A small network was shown many inputs. Here are its activations along a few directions, one row for each input.
In each table, some parts of the input vary, and every possible input appears once, in random order.
Descriptions start from the smaller parts, as in this example, which fits no table here: ring(8) and (point or ring(9) or (values(3) and line(6))).
Shared parts are said once, and a part with two or three values counts as separate values.
In the rows, zero is written as 128.

A family of inputs:
row 1: [ 71 176 174 127 148  83  98 143 174  98 183 136 146  78 144 125]
row 2: [183 100  73 126 127 147 135 108 102 142  34  95 115 155 129 140]
row 3: [183  55 115 108 153 144 163 151  95 148 110 119 137 174 106 167]
row 4: [160 101  58 140  78 172 142 113  96 201 126  92 126 190  88 111]
row 5: [ 98 178 147 143 125  97  91 107 167  60  92 152 122 110 122  87]
row 6: [ 76 163 179 119 140 133 103 117 160 122 187 168 111  44 163 116]
row 7: [101 182 182 147 124  93 116 129 150  59 128 146 136 123 118 111]
row 8: [ 69 171 148 160  74 116 100  91 144 117 177 151 145 137  89  68]
row 9: [ 97 152 201 129 153  96 108 140 154  83 160 178 156 120 102 116]
row 10: [152  79  83 110 154 123 159 159 103 178 127  86 126 134 168 161]
row 11: [187  97 105 126 127 150 153 137  92 132  75  90 121 182 130 159]
row 12: [158  81  70 101 135 182 168 141  98 196 136 123  96  89 176 173]
The inputs of row 12 and row 6 match in every part but one. If row 4 is changed in the same way as row 12 into row 6, which row does it become?
> row 8
What do these inputs look like to the network?
> values(2) and (point or line(5))
Which other rows does row 1 become when the values(2) part takes its other values? List them by row number.
> row 10

A family of inputs:
row 13: [126 157 171 144 137  81 117 142 143  62 105 131 157 173  95 121]
row 14: [164  83  55 124 106 176 156 117  93 188 104 118 109 149 124 131]
row 15: [151  70  82 104 134 165 162 157  96 227 184  96 127 126 155 164]
row 16: [ 63 166 155 121 128 131 116 125 153 137 205 170 110  32 178 125]
row 17: [147  81  52 109 131 154 166 151  96 223 153  84 114 116 178 160]
row 18: [119 170 158 150 124  89  95 115 147  72  88 126 151 159  95  99]
row 19: [ 64 160 175 137 112 108 102 116 160 122 210 165 150 103 101  92]
row 20: [ 55 178 147 146 102  97  99 110 162 107 181 157 135  91 124  80]
row 21: [ 95 161 153 154  88 121 103 108 140 126 171 135 154 167  67  85]
row 22: [ 99 154 191 106 181 114 110 139 161  91 145 169 114  43 175 143]
row 23: [ 71 147 181 116 136 140 119 130 150 149 233 175 129  45 153 133]
row 24: [ 79 181 155 142 118  97  90 112 171  81 141 145 131  99 128  90]
row 25: [186  78  94 112 146 155 146 129 101 140  59 121 117 150 125 159]
row 26: [ 87 167 164 114 146 134 108 129 163 108 165 159 103  39 182 135]
row 27: [164 123 124 140 119 128 125 108 112  97  52 116 132 179 103 121]
row 28: [105 141 204 104 189 102 131 165 154  82 159 169 122  56 168 159]
row 29: [173  64 105  96 181 123 173 180  99 153 120  84 127 131 172 200]
row 30: [162 134  96 150  88 144 128  95 110 120  63 101 119 178 100 107]
row 31: [139 125  85 155  75 149 133  96 105 141  98 113 119 179  98  92]
row 32: [191  73 111 109 156 145 164 153  96 123  75 122 126 161 125 176]
row 33: [169  73  86 117 112 185 151 124  93 194 136 129 120 160 104 138]
row 34: [168  83  58 105 142 152 160 148 102 199 117  70 110 120 178 174]
row 35: [169  71  88  99 173 134 154 159 106 171 102  83 117 122 177 187]
row 36: [ 99 154 194 128 164  71 114 151 162  58 141 159 150 114 124 123]
row 37: [172 114 140 135 131 119 146 135 106  83  69 120 139 191 105 142]
row 38: [112 184 132 160  92 106  95 103 147  90 100 111 139 159  92  85]
row 39: [184  89  65 120 117 171 151 115  98 167  71 107 107 149 124 145]
row 40: [ 88 177 123 165  77 109 102 103 142 112 139 123 141 156  88  72]
row 41: [145 113 117 144  83 159 130 103 103 151 130 126 129 190  77 102]
row 42: [ 91 168 180 133 152  80  92 124 168  66 126 156 143 101 127 103]
What do these inputs look like to the network?
> line(5) and line(6)
The inputs of row 24 and row 38 match in every part but the line(6) part. If row 42 is changed in the same way as row 24 into row 38, which row does it become?
> row 18
Which other rows does row 23 become when the line(6) part takes its other values? List them by row number.
> row 15, row 19, row 21, row 33, row 41
Which other rows does row 29 become when the line(5) part takes its other values? List them by row number.
> row 15, row 17, row 34, row 35
Which other rows does row 14 become when the line(6) part takes its other values? List them by row number.
> row 16, row 17, row 20, row 31, row 40

A family of inputs:
row 43: [119 110  92 134 103 139 135 113 110 162 140 126 121 145 119 105]
row 44: [164 114 145 130 137 118 142 131 109 108  97 106 142 173 118 143]
row 45: [115 119 164 121 149 112 120 127 137 118 146 155 149 115 112 139]
row 46: [160  83 113 109 154 157 149 144 111 154 111 140 110 116 145 148]
row 47: [120 127  87 141  94 134 150 123 108 158 136  98 118 135 140 131]
row 48: [115 159 169 147 137  94 116 146 145  90 133 123 148 156 106 118]
row 49: [102 128 138 123 139 106 111 143 149 146 179 130 141 119 120 113]
row 50: [108 142 148 131 134 106 112 138 150 125 162 146 154 131  91 114]
row 51: [105 164 157 152 108 105 120 126 133  86 125 137 137 145 116 102]
row 52: [116 172 165 143 105 135 104 110 136  91 113 140 120 125 121 108]
row 53: [100 152 136 141 108 115 118 115 139 121 151 162 143 122 104  96]
row 54: [137 130 107 135  98 170 114  96 122 141 115 146 119 138 100 112]
row 55: [ 93 152 120 140 107 115 132 127 137 130 167 117 127  98 152 116]
row 56: [132 121 100 131 108 168 121  97 117 164 125 132 103 122 123 110]
row 57: [123 143 182 133 152  99 124 135 129  84 119 131 144 140 124 140]
row 58: [177 113 141 120 141 131 151 139 109  92  85 124 118 149 122 150]
row 59: [111 107 154 113 155 114 120 134 136 140 160 141 136 103 145 137]
row 60: [134 122  93 126 120 126 144 150 115 168 146  80 133 148 134 148]
row 61: [110 162 143 132 107 147 105 100 144 124 136 164 126 105 111 102]
row 62: [165 113 102 113 148 151 159 157 107 152 109 117 108 109 172 171]
row 63: [150 128 132 142 120 114 136 138 126 110 112  98 144 193 102 123]
row 64: [113 129 141 114 150 113 128 146 133 131 160 115 134  95 172 158]
row 65: [133 144 178 121 156 115 136 143 129  67 108 149 119 122 131 147]
row 66: [125 120  99 140  96 140 131 110 116 139 128 141 136 160  96 106]
row 67: [122 107 149 106 161 134 135 142 141 123 143 161 110  88 158 145]
row 68: [ 94 138 127 136 114 115 121 116 138 141 167 145 130 109 129  94]
row 69: [126 134 136 108 158 134 142 155 136 114 143 138 109  81 187 164]
row 70: [110 150 107 129 166  74  88 118 164  76  49 111 128  94 154 107]
row 71: [133 138  96 137  99 164 135 107 115 161 121 105 100 112 144 134]
row 72: [150 109 106 117 139 134 150 147 103 166 126  94 131 131 160 165]
row 73: [102 147 128 125 132 105 120 154 147 136 180 102 139 109 143 137]
row 74: [164  87 122 113 142 155 147 135 115 127 103 150 124 128 111 151]
row 75: [147  82 117 113 147 140 138 136 107 169 129 119 134 138 135 141]
row 76: [106 151 136 127 115 148 110  99 144 144 149 149 111  90 135  99]
row 77: [133  99 102 121 127 131 131 139 119 170 149 108 135 157 111 121]
row 78: [139 108 110 129 121 133 130 132 126 146 136 122 150 171  85 121]
row 79: [105 164 131 131 109 147 120 109 144 135 148 122 108  80 158 119]
row 80: [152  89 125 121 138 139 137 126 112 143 118 130 148 151 104 143]
row 81: [135 135 121 148  92 123 135 119 115 103 106 116 130 180 111 110]
row 82: [158 127  68 124 147  93 111 116 145 113  20  93 124 139 139 124]
row 83: [147 141 128 145  92 151 115 102 118 108  96 121 112 156 114 116]
row 84: [125 118 160 111 152 130 133 135 140 100 131 174 123  98 122 147]
What do these inputs look like to the network?
> values(2) and (point or (line(4) and line(5)))
The inputs of row 55 and row 47 match in every part but the values(2) part. If row 45 is changed in the same way as row 55 into row 47, which row does it become?
> row 80
The inputs of row 72 and row 64 match in every part but the values(2) part. If row 81 is changed in the same way as row 72 into row 64, which row does it become?
> row 51
A walk changes only the line(4) part. It starts at row 71 and steps to row 56. List the rest of the walk in order.
> row 54, row 83
Which other rows does row 76 become when the line(4) part takes its other values? List them by row number.
> row 52, row 61, row 79
